Here are a small network's activations along a few directions, averaged over the inputs that share one value of a field.
Related values have similar rows: they may be neighbours, one step apart, or belong to one group.
Random noise pushes rows far along 3 fixed directions. That doesn't count. These rows show it; they differ only by the noise:
[ 308,  131,  700,   10, -669,  501,  156,  231, -429,  -92,   29, -603,
   69,  572,  289,  129]
[ -61, -340, -441,  316,  239,  165,   90,  139,  249, -313,   48,  352,
 -191,   47,   75, -193]
[  95, -238, -289,  154,   77,  172,  132,   76,  162, -136,   26,   67,
 -261,  184,   96, -249]
[ 127, -205,  -87,  216,  -46,  322,  181,  224,  -15, -298,   -5,  -23,
 -108,  190,  136, -211]
[ -86, -263,  -65,  432,   14,  378,   96,  344,  -15, -544,   47,  272,
   86,   86,  156,   16]


TIGUV, 18 values:
faro: [ 161,  122,  593,  190, -415,  801,  263,  332, -504, -391,  -34, -276,
  501, -110,  306, -306]
zisap: [ 154, -319, -476,   79,  240,  251,  241,  528, -138, -130, -371,  -71,
  -38, -208, -116, -265]
tubel: [-622,  -82, -304,  -15,  454, -550,   20,  -34,  392,  -14,    3,  474,
  223, -399, -104,  246]
mozud: [-132,   66,  167,  -21, -173,  -79,  -22,    9, -124,   49,  -95,  119,
  347,  -21,  177,   -4]
pon: [ -74,  439,   46, -223, -190,   34, -408, -559,  123,   76,  182,  154,
  -31,  190, -153,  451]
luvo: [ 110,  117,  319,  267,   76,  431,   13,  329, -624, -668, -212, -110,
  704, -422,  -42, -188]
gur: [-181,  -27,   57,  210, -144,  261, -150,  176,  154,  -54,  214,  269,
   50,  269,  132,  416]
timi: [-546, -302,  276,  268,  116, -486,  -75,  107,  131,  140,  300,  417,
  320, -203,   63,  918]
baput: [  96,  492,  516, -272, -171, -500, -139, -187,  -74,  306,   95, -212,
  299,   12, -234,  138]
sekof: [ 121,   71, -487, -233,  549,  -87,    4, -521,  415,  113,  117,  188,
 -103, -281, -142, -461]
noki: [ 299,   58, -281,  -59,  247,   16, -160,   25, -268, -167, -184,  -38,
   -3, -228, -244, -278]
beten: [-186, -341,  101,  154,  -52,    5, -122,   51, -231,  120,  -76,  -72,
  279,  100,   37,  266]
tader: [-240, -372, -546,    4,  503, -276,  -87,  -21,  285, -307, -106,  834,
 -160, -514,   75,   -7]
dom: [  -2,  -20,   12,  146, -112,  461,  -54,   23,  -79, -128, -107,  285,
  -55, -164,   50,  -57]
buz: [ -43,  486,  403, -246, -261, -350, -252, -160,   -5,   98,  -33, -266,
  -51,  -42, -242,  432]
kemuk: [  30,  -80,   51,  361,   45,  -94,  321,  431, -185, -374, -239, -389,
 -241,  -39,  -22, -290]
mak: [ 168,  -10, -165, -169,  -74,   46,  145, -262,  189,  544,  239, -322,
 -111,  181,   17, -143]
zed: [-625,   97,  597,  410,  -71, -105, -195,  613, -311, -834,  125,  603,
  563, -259,  -87,  683]
A value of TIGUV combines one of 6 hidden first parts with one of 3 second parts; all combinations occur once.
faro and mak share the first part; faro and dom share the second. Which value has the first part of dom and the second part of mak?
Answer: gur
beten and luvo share the first part; beten and kemuk share the second. Which value has the first part of kemuk and the second part of luvo?
Answer: buz
tubel and baput share the first part; tubel and tader share the second. Which value has the first part of tader and the second part of baput?
Answer: noki

VIFIR, 11 values:
pupi: [ 332,  271,  245, -278,   49, -356,    9, -364,  -57,  397,  131, -608,
 -127,   75, -252, -129]
denul: [-208,   78,  128,  206, -334, -143,   23,  270,  -85,  260, -130, -241,
  -84,  393,  -58,  124]
maduz: [  46,   19,  -10, -207,   60, -117, -200,  -59, -267,  110, -193,  -57,
  132, -249,   22,  203]
soted: [ 509,  163,  399,   36, -396,  671,  111,  303, -365, -361,  -42, -340,
 -180,  236,  106, -144]
bev: [-273,  -18, -593,   36,  472, -407,    7, -158,  385, -183, -177,  519,
 -249, -547, -166, -455]
teris: [-167, -155,  228,  112, -198,  -91, -109,  -96, -179,  216,  175, -108,
   93,  334,  266,  415]
lilu: [  -2,  127,  200, -263, -133, -164,  -48, -276, -144,   53,  -30,  -65,
   43,  -45,  -75,   36]
nube: [-149, -215,  254,  355,  -82,  353,  250,  404,  -47, -271,   74,   65,
   98, -212,  139,  403]
leruz: [  83,  223,  425, -136, -341,  216,  -48, -182, -122,  396,  117, -145,
  338,  167,  130,   19]
mopaz: [  18,  291,    0, -262, -242,  272, -281, -526,  283,  388,  195,  -10,
  -73,  416,  102,  274]
bil: [ 386, -261, -743, -515,  460, -537,  252,    3,  518,  287,  -66, -172,
 -567,  196, -141, -765]
VIFIR is arranged as a tree with 3 forks.
Name the neighbours of leruz, in listed order.
Answer: teris, lilu, mopaz
Fewest steps between soted and maduz?
Answer: 4

NUFU, 16 values:
karur: [ -59, -161, -626, -118,  309,  -49, -192, -331,  712,  435,  198,  449,
 -491,  172,    3, -153]
sesu: [-273,  118, -306, -148,   30, -732, -297, -421,  618,  772,  307,  142,
 -767,  547, -148,  525]
sibu: [-135,   50,  367, -180, -184, -352,   43, -305,   58,  711,  222, -307,
   58,   42,  116,  521]
mur: [ 128, -276, -705,  157,  367,  291,   51, -246,  268,  210,   45,  230,
 -262,  -52,  -46, -504]
zipu: [ -74,   28,  264,  -98,  -39, -216,  195,   -1,  -90,   19, -116, -171,
  337, -103,   18, -267]
senus: [ 362,  402,  609, -246, -322,  210,  -27,   65, -612, -242, -247, -487,
  197,  -23,  -61,   69]
fudom: [ 406,    7, -596, -325,  381, -216,   76, -170,   90,  -55, -413, -125,
 -402, -444, -350, -859]
lebuf: [-146,  200,  346, -105, -390,   82, -258, -245,  166,  267,  253,  126,
 -199,  451,  366,  521]
sak: [ -33, -265, -180,  306,  142,  561,  114,   92,   28, -448,  124,  293,
  208,  -50,   98,  -41]
gupu: [-181, -342,   68,  509,   70,   11,   51,  711, -182, -585,  -68,  137,
  250,  -37,   39,  434]
vir: [  68,  132,  207, -142,    7, -279,   56, -126, -112,   30,   12, -193,
  191, -198,  -48, -123]
sif: [-278,  329,  645,   92, -685,   92, -257,   -6,   93,  144,  271,  -69,
  -48,  543,  115,  834]
fub: [ 300,  402,  527, -545, -308, -191,  -23, -277, -337,  358,  -41, -641,
  -18,  118,  -88, -116]
patun: [ -77,   24, -238,   53,  -26,  280, -189, -197,   56,  195,   96,  171,
  115,  216,  142,   58]
reri: [ 278,  580,  827, -400, -570,  -62, -189, -186, -473,  221,  -16, -584,
  182,  196,   30,  355]
tonu: [-126, -233,  -60, -105,   -8, -251,  109,  189,  -95,  343,  -86,  -92,
  -54,   49,   45,   44]
NUFU is arranged as a line.
Name the neighbours of sesu, in listed order.
Answer: gupu, sif
Name the neighbours of sak, in listed order.
Answer: karur, mur
Name the neighbours of zipu, in listed order.
Answer: sibu, vir

FUMO, 16 values:
mul: [  56,  387,  422, -217, -316,  -49, -211,  -45, -323,  -32,  -10, -141,
  197,  -26,  -87,  288]
fika: [-195, -236, -111,   76,   86, -253,    8,  156,   41,   33,  -12,   29,
 -214,   92,  -29,  345]
ruz: [-113, -209, -545,  321,  398,   71,   33,  -72,  429, -119,  116,  459,
 -286, -103,  -55, -255]
tefe: [ 428,  -57, -119, -192, -245,  331,  147, -127, -119,  246, -124, -376,
  -86,  251,   73, -533]
batu: [-210,  -12,  -68,  218,    7,  357, -133,  -73,   90,  -74,  143,  311,
  150,   -3,  203,  327]
kal: [-480,  -27, -233,   65,  338, -552, -330, -400,  434,  157,  184,  655,
  135, -347,  -96,  456]
mutib: [-145, -242,    1,  213,   74, -167,   59,  393,   -1,  -50,  -92,   19,
  191,  -12,   57,   26]
digus: [-382, -237, -154,  296,  274, -124,   90,  208,   16, -467,  -18,  511,
  438, -501,    0,  -81]
zosoz: [ 238,  -16, -329, -139,   75,   -9,  216,  -73,  398,  193,  -37, -258,
 -624,  188,  -90, -447]
pigad: [ 164, -331,  -59,  459,  146,  846,  250,  602, -366, -784, -122,  239,
  475, -312,  128, -275]
bol: [-165,  -65, -330,  167,  481, -130, -131,   -7,   26, -452, -122,  381,
   16, -510, -219, -217]
liri: [ 529, -140, -238, -134,  106,  368,  385,  121, -117, -118, -140, -387,
 -228,  106,   90, -848]
luso: [-614,  -84,   95,  239,   67, -286,  -82,   20,  133,  115,  216,  330,
  439,  -51,   59,  639]
bov: [ -34,   81,  338,  142,    5,  110,  -50,  166, -334, -487, -106,  140,
  374, -286,  -78,  101]
vebe: [ -18,   45,   19,  -50, -172,  -81,   -5,  152,  126,   62,   -9,   40,
 -377,  284,   64,  151]
sipil: [  89,  299,  153, -218,  -86, -214, -228, -234,  -36,  111,   72, -127,
  -25,   68, -204,  186]
FUMO is arranged as a line.
Name the neighbours of bov, in listed order.
Answer: kal, bol
Name the neighbours of mutib, in listed order.
Answer: fika, luso
Name the neighbours of zosoz, in listed order.
Answer: ruz, vebe
Name the neighbours of sipil, in listed order.
Answer: mul
